Questions about the grid below.
1) Read off the entry just right of the largest entry.
2) Read off the entry just left of -365.
[[ 510  397 -249  138 -245  205  436 -105  418   75   11   49  512 -279
   503 -238]
 [ 140  119 -447 -322 -228  684   -4 -435    2  478  621  630  342 -181
   148 -226]
 [  42  -10  138  335   42 -324  117  469   87 -163 -411 -271 -124  218
   -66  269]
 [ 733  551 -503   71 -312  262  578 -365  553   18    6  -81  730 -708
   732 -664]
 [ 213  320   74  181  361  166  208   81  227  106  277    0  234  -74
   194 -105]
 [-762 -726  981 -456  886 -628 -743  -14 -746 -734 -229 -438 -825  -84
  -711   67]
 [ 507  533 -206  465 -176  402  509  315  511  452  249  318  522  167
   448  153]
 [  17 -236 -591 -510 -288  758 -174 -563 -209  707  612  743  109   -3
    14 -161]
 [ -22 -218  -39 -223   -5  256 -109 -163 -142  260  179  314  -40  117
   -15   70]
 [-228 -105  328  253 -125 -450  -78  561  -78 -409 -503 -168 -247  361
  -317  543]]
1) -456
2) 578

Read these off the grid that follows. Rows and columns are numbered from 0.
1) Read off the entry in row 0 and column 0.
2) Read off the entry in the top-right corner.
3) Read off the entry in row 2 and column 2.
4) Read off the entry in row 0 and column 1.
5) Read off the entry at row 2, column 0.
6) Read off the bottom-left entry.
7) Read off the entry directly below the largest entry.
8) Read off the entry at row 1, column 0.
[[  4  24  14  24  28  16]
 [ 19  26  14  35  42  -5]
 [-25   3  -1  13  20 -26]
 [-14 -32   2 -41 -52  -3]
 [  6  -4   7  -8 -17 -11]
 [-10  17  19  16  11 -29]
 [  2  10   6  12  18  -2]
 [ -1   6   8   9  12  -4]
 [  0   6  -4   0   3  18]
 [ -2 -29 -20 -34 -37   6]]
1) 4
2) 16
3) -1
4) 24
5) -25
6) -2
7) 20
8) 19

a = 875,913,29,788
The third entry -> 29
The fourth entry from the end: 875
Which number is the last entry?
A: 788

[[26, 33, 39, 40, 25, 9, -18, -38, 38, 36, 21, -40],
 [38, 17, -19, -21, 30, -32, -12, -16, -24, -18, -22, 46],
 [-25, -34, 22, 23, -16, 48, -34, -27, 25, 26, 35, 8],
 [-9, -39, 21, 16, -7, 48, -47, -35, 20, 22, 41, 45],
 [43, 15, -29, -32, 18, -32, -35, -29, -31, -26, -29, 55],
 [10, 34, 35, 32, 30, -8, 43, 37, 35, 31, 4, -40],
 [-12, 3, 7, 7, 5, 35, 38, 40, 10, 10, 34, 7]]
Give the minimum.
Answer: -47
Give the third entry on the diagonal from the top-right corner.
Answer: 26
Give the 1st entry on the diagonal from the top-right corner.
Answer: -40
Give the entry directly above the smallest entry.
Answer: -34
Give the 3rd entry from the end, reading row by row.
Answer: 10
Give the entry directly below -24.
Answer: 25
The last entry in the row that holds the largest entry: 55
Give the entry in the bottom-left corner.
Answer: -12
The bottom entry of the column that holds the smallest entry: 38
The bottom-right entry is 7
The first entry of the largest entry's row -> 43
The first entry, reading row by row -> 26
Give the entry directly above -19.
Answer: 39
Give the 2nd entry on the diagonal from the top-right corner.
Answer: -22
The entry just right of the smallest entry: -35
The entry just right of -19 is -21
Give the entry just left of 39.
Answer: 33
The entry just right of 16: -7
The largest entry in the first row is 40
Give the 2nd-last entry, reading row by row.
Answer: 34
Give the entry just right of 17.
Answer: -19
The 5th entry from the end, reading row by row is 40
The entry directly below the smallest entry: -35
Give the entry just left of 31.
Answer: 35
Give the 2nd entry on the main diagonal.
Answer: 17
The last entry in the row that holds the smallest entry -> 45
The entry just left of -8: 30
The smallest entry in the first column: -25
The entry just right of 9: -18

Read these off the array that follows.
1) What is the entry just right of -0.078?
2) What is the entry just right of -0.159?
[[ 0.032 -0.105 -0.129 -0.046 -0.126 -0.155 -0.133 -0.153 -0.085 -0.080
  -0.168  0.039 -0.096 -0.040 -0.023 -0.090]
 [-0.069 -0.116 -0.128 -0.116 -0.134 -0.098 -0.140 -0.130 -0.134 -0.108
  -0.146 -0.099 -0.108 -0.128 -0.107 -0.150]
 [-0.001 -0.121 -0.128 -0.164 -0.152 -0.087 -0.133 -0.076 -0.159 -0.107
  -0.166 -0.120 -0.031 -0.147 -0.094 -0.161]
 [-0.124 -0.157 -0.160 -0.139 -0.114 -0.214 -0.072 -0.147 -0.097 -0.081
  -0.143 -0.124 -0.122 -0.108 -0.034 -0.110]
 [-0.123 -0.151 -0.134 -0.158 -0.138 -0.150 -0.124 -0.085 -0.161 -0.113
  -0.135 -0.156 -0.107 -0.169 -0.128 -0.183]
 [-0.141  0.208 -0.034 -0.034 -0.123  0.185 -0.172 -0.136 -0.129 -0.169
  -0.078 -0.120 -0.164 -0.060 -0.202 -0.118]
 [-0.060 -0.100 -0.133  0.005 -0.044 -0.127 -0.144 -0.166 -0.095 -0.088
  -0.113 -0.026 -0.133 -0.041 -0.101  0.016]
 [-0.125 -0.118 -0.126 -0.090 -0.124 -0.135 -0.149 -0.156 -0.135 -0.073
  -0.093 -0.098 -0.126 -0.149 -0.105 -0.148]
 [-0.067 -0.114 -0.120 -0.070 -0.124 -0.091 -0.139 -0.150 -0.133 -0.098
  -0.161 -0.088 -0.110 -0.127 -0.104 -0.142]
 [-0.122 -0.098 -0.135 -0.171 -0.134 -0.057 -0.140 -0.083 -0.113 -0.193
  -0.135 -0.158 -0.130 -0.076 -0.170 -0.115]
 [-0.071 -0.101 -0.118 -0.103 -0.126 -0.040 -0.135 -0.148 -0.122 -0.112
  -0.146 -0.099 -0.112 -0.124 -0.111 -0.139]
 [-0.137 -0.045 -0.102 -0.122 -0.130  0.040 -0.139 -0.085 -0.082 -0.190
  -0.136 -0.143 -0.137 -0.019 -0.187 -0.076]
 [-0.092 -0.156 -0.168 -0.158 -0.108 -0.211 -0.023 -0.111 -0.111 -0.070
  -0.168 -0.103 -0.106 -0.125  0.071 -0.115]]
1) -0.120
2) -0.107

M =
[[ -13.5   21.0  -14.9   38.6  -54.8  -35.3  -20.6   -9.5   36.5   -6.1
   -20.2  -54.8   11.1  -21.9]
 [ -88.2 -192.4 -126.3   82.4 -129.4 -111.1 -130.8 -129.5  -67.7   82.3
    59.1  -90.6  -64.5 -174.2]
 [  17.7 -130.1   42.2 -204.7  209.4   99.6   43.2    6.8 -210.5  -16.0
    47.9  189.3  -78.0   45.3]
 [  36.2  108.0   67.1  -77.2   67.8   49.2   63.8   68.0   22.4  -72.0
   -63.4   33.6   27.6   90.2]
 [ -80.4   79.6 -182.4 -191.4  -68.0  120.0  -14.9  -11.6  106.8    8.7
  -277.9 -105.1   15.4 -115.0]
 [ -30.6 -133.8  -28.8   66.8  -45.0  -76.8  -66.9  -77.9  -75.9   38.9
    87.4  -13.1  -53.1  -68.6]
 [  12.0   53.8   31.5  -49.0   19.4   27.1   27.1   16.1    8.3  -46.2
   -51.9   10.7   -2.1   43.8]]
Which number is the entry just left of 8.3?
Answer: 16.1
Which number is the entry just left of -45.0?
Answer: 66.8
Which number is the minimum?
Answer: -277.9
Which number is the entry just right of the largest entry?
Answer: 99.6
The entry just left of the largest entry -> -204.7
The entry just left of 15.4 -> -105.1
The entry just left of -129.4: 82.4
The entry just right of -20.2: -54.8
Which number is the entry just right of -210.5?
Answer: -16.0
The entry just right of -111.1 is -130.8
The entry just left of -16.0 is -210.5
The entry just right of -11.6 is 106.8
